A small network was shown many inputs. Here are its activations along a few directions, one row for each input.
Each table varies a few parts of the input and shows all the possible inputs, shuffled.
A made-up example of a description, with smaller parts first: one of 3 separate values, together with either a single point or one of 11 places along a line or (one of 4 places along a line, together with one of 5 places around a ring).
Shared parts are said once, and a part with two or three values counts as separate values.

Other details of the inputs shift rows strongly along two fixed directions, in all tables alike. That doesn't count.
To show where, the next rows are all for the same input, with only those details redrawn:
[  4  -9  16  -8   1 -15   4 -13  52  -4  -7 -17   0  13  -1  -3]
[-15  -6 -55   7   5   4  -6   5 -26   9  27  10 -10 -21 -11 -14]
[  6  -9  24 -11  -1 -16   5 -14  56  -5 -11 -19   2  15   0  -1]
[  8  -7   0 -33 -28   3  -3   0 -63  -2   7  20  14 -19   2  -2]
[-15  -6 -47  12  13  -2  -4   0   8   8  22   0 -13 -12 -11 -14]
[ 11  -7  10 -35 -28   0  -1  -3 -50  -4   2  15  15 -13   4  -1]
[  4  -8  17 -11  -2 -14   4 -12  44  -4  -7 -15   1  11   0  -2]
[-15  -6 -55   7   6   4  -6   4 -26   9  27  10 -11 -21 -11 -15]

Table:
r1: [  4   1  46   2   8 -10   4 -10  55   4 -15 -22  -2  22   0   4]
r2: [ 16   2  27 -13 -15   9  -4   5 -30  -1  -9  14   9   6   8   5]
r3: [-11   7 -35  21  18   3  -3   1   1  12  14  -6 -10  -4 -13  -3]
r4: [ 12   7  25 -22 -19   2  -3  -2 -50   5  -7  14  13  -5   4  10]
r5: [-16   8 -31  30  17   5  -6   8   5   8   8   3 -11  -5   2  -3]
r6: [-15   6 -24  30  16   8  -9   9  11   7  10   2  -9  -2   1  -8]
r7: [ 10   3  14   3   3   0   5   0  18  -3 -11  -8   2  16   3   7]
r8: [ 12   8  21 -24 -20   6   2   0 -58  -3  -5  12  14 -12  -1  13]
r9: [ 11   4  29 -17 -15   4  -6  -3 -31   4  -6   9  11   0   2   5]
r10: [ 13   5  13 -11 -10   9   5   6 -36  -7  -7  10   7  -3   3  11]
r11: [  6 -12   5   0   5  -8   5  -3  50  -7  -6 -11  -4  16   5  -3]
r12: [  2  -1  22  14  13   0   3   2  43   3  -8 -11  -8  20   3   1]
r13: [-15  -6 -48  13  13  -2  -4   0   8   8  22  -1 -14 -12 -11 -14]
r14: [-21   5 -48  26  14   9  -1  12 -29  -1  15   9 -10 -19  -6  -5]
r15: [-11   7 -20  25  14   3   0   5  19   1   3  -8  -4   3   1  -1]
r16: [  3 -10  31  -5  -2 -15   7  -9  71 -14 -18 -20   5  20  14   0]
r17: [ 19   4  37 -16 -14   2   1   0 -17  -2 -19   9  10  11  12  12]
r18: [ 10   3  32 -23 -14  -3   5  -6 -30  -9 -15   3  12  -2  -2  12]
r19: [-16   9 -33  30  18   7   1   9   6   0  10  -2  -9  -9  -4   0]
r20: [ 17   0  35 -19 -13   0   8  -1 -19 -15 -21   4  10   7   5  13]
r21: [-15   3  -8  27  15   6  -2   8  18   6   6  -4  -9   1   4  -6]
Question: What is each input in this table made of?
Answer: one of 3 separate values, together with either a single point or one of 6 places along a line
Question: Changing only the choice among 3 separate values turns r7 into r15. The same change can be made to r11. Which row results?
Answer: r16
Question: Which other rows does r4 become when the choice among 3 separate values takes its other values? List them by row number.
Answer: r5, r17
Question: Which other rows does r9 become when the place on the line of 6 takes its other values? List them by row number.
Answer: r1, r3, r4, r8, r18

Table:
r22: [-15  20 -63  39   8  25 -27  22 -50  22  26  30  -4 -18  10  -8]
r23: [-18  -5 -66  42  24  -9   6   7  73  -6   6 -10 -13  10  16 -12]
r24: [-22   5 -60  31  38 -10   3 -12  64  -8   9 -32 -15  -5 -24   1]
r25: [-11   7 -27  45  48  -3 -16  -5  62  32  10  -5 -39  16 -23  -9]
r26: [  4   4 -18 -30 -23 -16  10 -10 -37 -10  -5   4  21 -18   1   9]
r27: [ 20  10  82 -25  -9 -19  24 -22  64 -11 -35 -42  20  24   5  29]
r28: [  6  11  68 -35 -30  -2   1  -9 -74   0 -20   5  26  -9   0  16]
r29: [-20   6 -42  55  36  11   7  18  68   7  15 -20 -19  10  10  -4]
r30: [ -2  17 -81  20  14  25 -26  12 -80  40  40  36 -19 -22 -20  -9]
r31: [ 13 -18  19  -7  12 -28  15 -15  83  -7 -25 -17 -15  31   0   2]
r32: [ -8   5 -39  44  46   3  -5  -2  57  31  17 -25 -29  26 -23  -9]
r33: [-39 -18 -41  11  15 -22 -16 -21  77  24  41 -26 -14 -15 -16 -37]
r34: [ 11  -3  39 -55 -41 -21  12 -12 -62 -21 -25  15  28 -19  10  15]
r35: [-29   0 -69  12  17   6  -5   3 -53  -7  22  11 -13 -42 -23  -4]
r36: [  4   8  28   3   9 -18  17 -17  79 -20 -15 -42   6  16 -17   8]
r37: [ -6  -2  45  23  16  -3  14   7  79  -9 -20 -20  -7  24  22   6]
r38: [ 15  -5  58 -29 -41  13   7  16 -59 -32 -18  25  25  -6  23   3]
r39: [  4  25  35  11  13 -19  -5 -27  77  11 -21 -33   4  21 -10  16]
r40: [ -3   0 -44  36  43   5   9   4  62  22  19 -22 -33  16 -17  -2]
r41: [  7 -30   3 -48 -33  -1 -19  -9 -26  23  30  18   4 -10   1 -31]
r42: [ 45 -13  67 -39 -10 -15  11 -21  68 -23 -41 -25  12  43   4  21]
r43: [ 15 -13  79 -15 -10 -10   9  -7  70 -40 -49 -15  15  31  30  13]
r44: [ 16  15  89 -17  -8 -21  10 -28  59  -3 -38 -44  24  35   0  23]
r45: [-17  -1 -24  46  50   0  -4  -1  56  29  13 -19 -38  21 -24 -12]
r46: [-34  23 -69  29  17  12 -23   6 -83  29  33  28 -17 -47 -25  -7]
r47: [ 10   7  62 -42 -31  -1  15  -4 -67  -8 -17   6  22 -19   5  21]
r48: [ -9 -25   5 -28 -41   3 -22   4 -23   8  28  21  17 -18  30 -34]
r49: [ 31 -10  93 -25  -1 -13  20 -12  65  -4 -35 -23  -2  38   6  19]
r50: [ 44  -5  46 -53 -41   9   9   2 -62 -16 -12  16  23   6  -2  10]
r51: [-16   3 -71  32   3  28  -4  32 -49  -9  32  21  -3 -24   1 -16]
r52: [-11 -10 -36  37  42   0   7   5  63   2  15 -13 -38  11 -31 -16]
r53: [-15  -2 -81  25   5  25  -9  23 -47 -12  23  22  -2 -24  10  -8]
r54: [ 15 -11  30 -45 -54   2   6  12 -92 -28 -21  43  31 -15  40   5]
r55: [-26  14 -49  41  14  22 -26  23 -51  19  23  37 -14 -23   7 -12]
r56: [-30   5 -59  20  13   9   1  11 -55  -5  30  10 -14 -42 -30 -12]
r57: [  9   4  69 -22 -34  13  -5  11 -70  -6 -21  22  27   4  29   7]
r58: [ 34 -17  47 -56 -32   4   3  -4 -63 -21 -23  24  14   0   4  14]
r59: [  1  10  10   6 -16  18  -9  15 -48   5   0  11  18   4  21   2]
r60: [ 25  -9 -33 -37 -28   0   4   3 -75   1   6  29   9 -10   3   2]
Question: What is each input in this table made of?
Answer: one of 3 separate values, together with either a single point or (one of 2 separate values, together with one of 6 places along a line)
Question: Changing only the choice among 3 separate values turns r45 into r28. The same change can be made to r25. Which row results?
Answer: r46
Question: Which other rows does r52 become when the choice among 2 separate values takes its other values? List them by row number.
Answer: r50

Table:
r61: [  0  -7   0   7  14 -16   4 -11  60   0  -5 -17  -6  18  -1  -6]
r62: [ 10  16  47  -6  -8  -4   2  -6  11   3 -18 -11  15  13   7  14]
r63: [-23  -3 -49  28  21  -5   4   2  20   0  13  -4 -18 -13  -8 -10]
r64: [  7   2  47  -4  -4  -3   5  -3   7 -10 -20  -5   6  13   3   7]
r65: [ 10  16  38 -10  -7  -2  -1  -8  -9   1 -19  -5  14   6   4  19]
r66: [  1   2  11  -3  -2  12   4   8 -43  -4  -1   8   1  -5  -4   5]
r67: [ -2  -1 -29  -4  -8   9  -7   2 -36  -1  12  10   4 -15   0  -3]
r68: [ 11  -6  35 -23 -12  -3  -4 -10   3   3  -7   2   5   2   3   2]
r69: [ 15  14  35 -12  -5  -2   8  -6 -11   0 -17  -8  10   8  -4  21]
r70: [-13   0 -44  23  10   6  -5   4  15   6  21  -5  -8  -6  -3 -13]
r71: [-20  -4 -50  23  22  -2   9   4  19   0  14  -8 -20 -11 -11  -6]
r72: [ -9  -3 -19  -8 -11   4  -1   5 -45  -6   6  14   4 -23   6  -1]
r73: [  1   0 -30  -3  -9   6  -3   1 -38  -2  11  11   2 -14  -5  -5]
r74: [ 20   3  33  -8  -7   8   8   8  -8 -10 -20   6   6  16  13  15]
r75: [  2   7 -10  11  -8  20  -6  22 -47   3   6  24   4  -6  15   1]
r76: [-12  -3 -25  13  14  -3 -10  -3  24  12   8  -5 -13   2  -8  -8]
r77: [-11   7 -42  43  29   9  -3  14  19   5   7   5 -21   5  -1  -5]
r78: [  3   4  18  27  22  -1   1   2  72  -4 -20 -15  -8  28  12   8]
r79: [ -6  -4   6  10   9 -10  -4  -6  61  10  -1 -17  -8  18  -1  -9]
r80: [  3  -2  -5 -17 -14  -3   1   1 -32 -11   1  13   9 -14  -3  -1]
r81: [ -5  -3   1 -12 -19   1   3   5 -33  -6   3  11   9 -16  12  -1]
r82: [  4  -8 -23 -16  -9   3   1   4 -47   3  13  13   3 -12  -2  -4]
r83: [  3   2  45  -3 -10   5   1   5  -7  -5 -11  -1  11   8  10   3]
r84: [  4   2  42  -6  -6   4  -1   0  -9  -8 -17  -1   9   7   7   7]
r85: [ 19  -4  27 -21 -13  -4   9  -9  15 -13 -14 -13  11  12   0   8]
r86: [ -1  18 -12   4  -2   6  -3   2 -54   9   3  12   4 -14  -8   9]
r87: [  2  -6  -3 -15 -17   2  -4   2 -32   4   9  12  12  -6  12  -7]
r88: [ -6  -5 -25   9  16  -4   0  -1  24  10   9  -9 -16   5 -15  -6]
r89: [ 10  -5  42 -19 -13  -4  -1  -8  20   5  -4  -3   6   8   6  -3]
r90: [ 14  -5  30 -25 -11 -10  11  -6  19 -17 -15  -9  11   7  -2   9]
r91: [  0  -2 -18 -12 -11   2  -8   1 -47   8   9  18  -1 -11  -7  -6]
r92: [  0  -6  14  10  19 -15   2 -15  77   6  -4 -20 -16  18  -9  -6]
r93: [-12  -6 -45  20  27   2  -2   1  20  16  26  -4 -27  -8 -21 -13]
r94: [ 11  -9  31 -21 -11 -11   0 -11  18  -5 -14  -6  13  13  12   4]
r95: [ -9  -1 -25  -4 -10   5  -4   9 -32  -3  17  14   6 -20   1  -8]
r96: [-21  -2 -50  23  22  -2  -5   3  24   0  18  -4 -13 -12 -11  -9]
Question: Changing only one part turns r79 into r91. The same change can be made to r95. Which row results?
Answer: r80
Question: What is each input in this table made of?
Answer: one of 4 places along a line, together with either one of 3 separate values or one of 6 places along a line
Question: Which other rows does r67 become when the place on the line of 6 takes its other values? List them by row number.
Answer: r68, r72, r76, r94, r96
Question: Which other rows does r77 become when the choice among 3 separate values takes its other values? List them by row number.
Answer: r64, r86
Question: Which other rows does r65 become when the choice among 3 separate values takes its other values? List them by row number.
Answer: r78, r84
Question: Which other rows does r63 become when the place on the line of 4 takes its other values? List them by row number.
Answer: r71, r72, r81

Table:
r97: [-15 -27 -32 -22   0  -7  -6  -6  -9   3  26   6 -19 -23 -24 -30]
r98: [-19   8 -24  31  24  -2  -6  -3  12   1  -4  -8  -5   0   2   4]
r99: [-10  13 -38  18   5  25  -6  20 -65 -10  14  24   3 -28   2  -2]
r100: [  9   8  20 -22 -19  14  -7   5 -79  18   5  25   9 -14   6   8]
r101: [ -2  12 -13  22  16   6  -2  -6  20  19  12 -16 -14   8 -20  -6]
r102: [ 12   9  96 -13  -6 -20  14 -18  63  -7 -41 -28  16  30  11  28]
r103: [-12  -1 -39  15  -8  19   7  30 -65 -10  10  22  -3 -22  11  -5]
r104: [-16 -22 -31 -10 -11 -27  -4 -16  79  -3  18 -18   4  -5   7 -27]
r105: [ 44 -12  41 -68 -34 -24  20 -23  -2 -23 -27  -1  18   8  -8  19]
r106: [ -8  -9 -23  26  18   9   1  24  27   6   8   2 -16  18   8  -9]
r107: [-15  12 -15  25  28  -2   1   0  20   8  10 -23  -3   0 -21   7]
r108: [ 29   4  61 -37 -37   0  -8  -6 -59  -2 -29  24  26   9  22  14]
r109: [  2   4  -4  36  24  10  -4   1  57   0  -2  -9 -14  19   4  -1]
Question: What is each input in this table made of?
Answer: either one of 3 separate values or (one of 2 separate values, together with one of 5 places along a line)
Question: Which other rows does r107 become when the choice among 2 separate values takes its other values? List them by row number.
Answer: r101
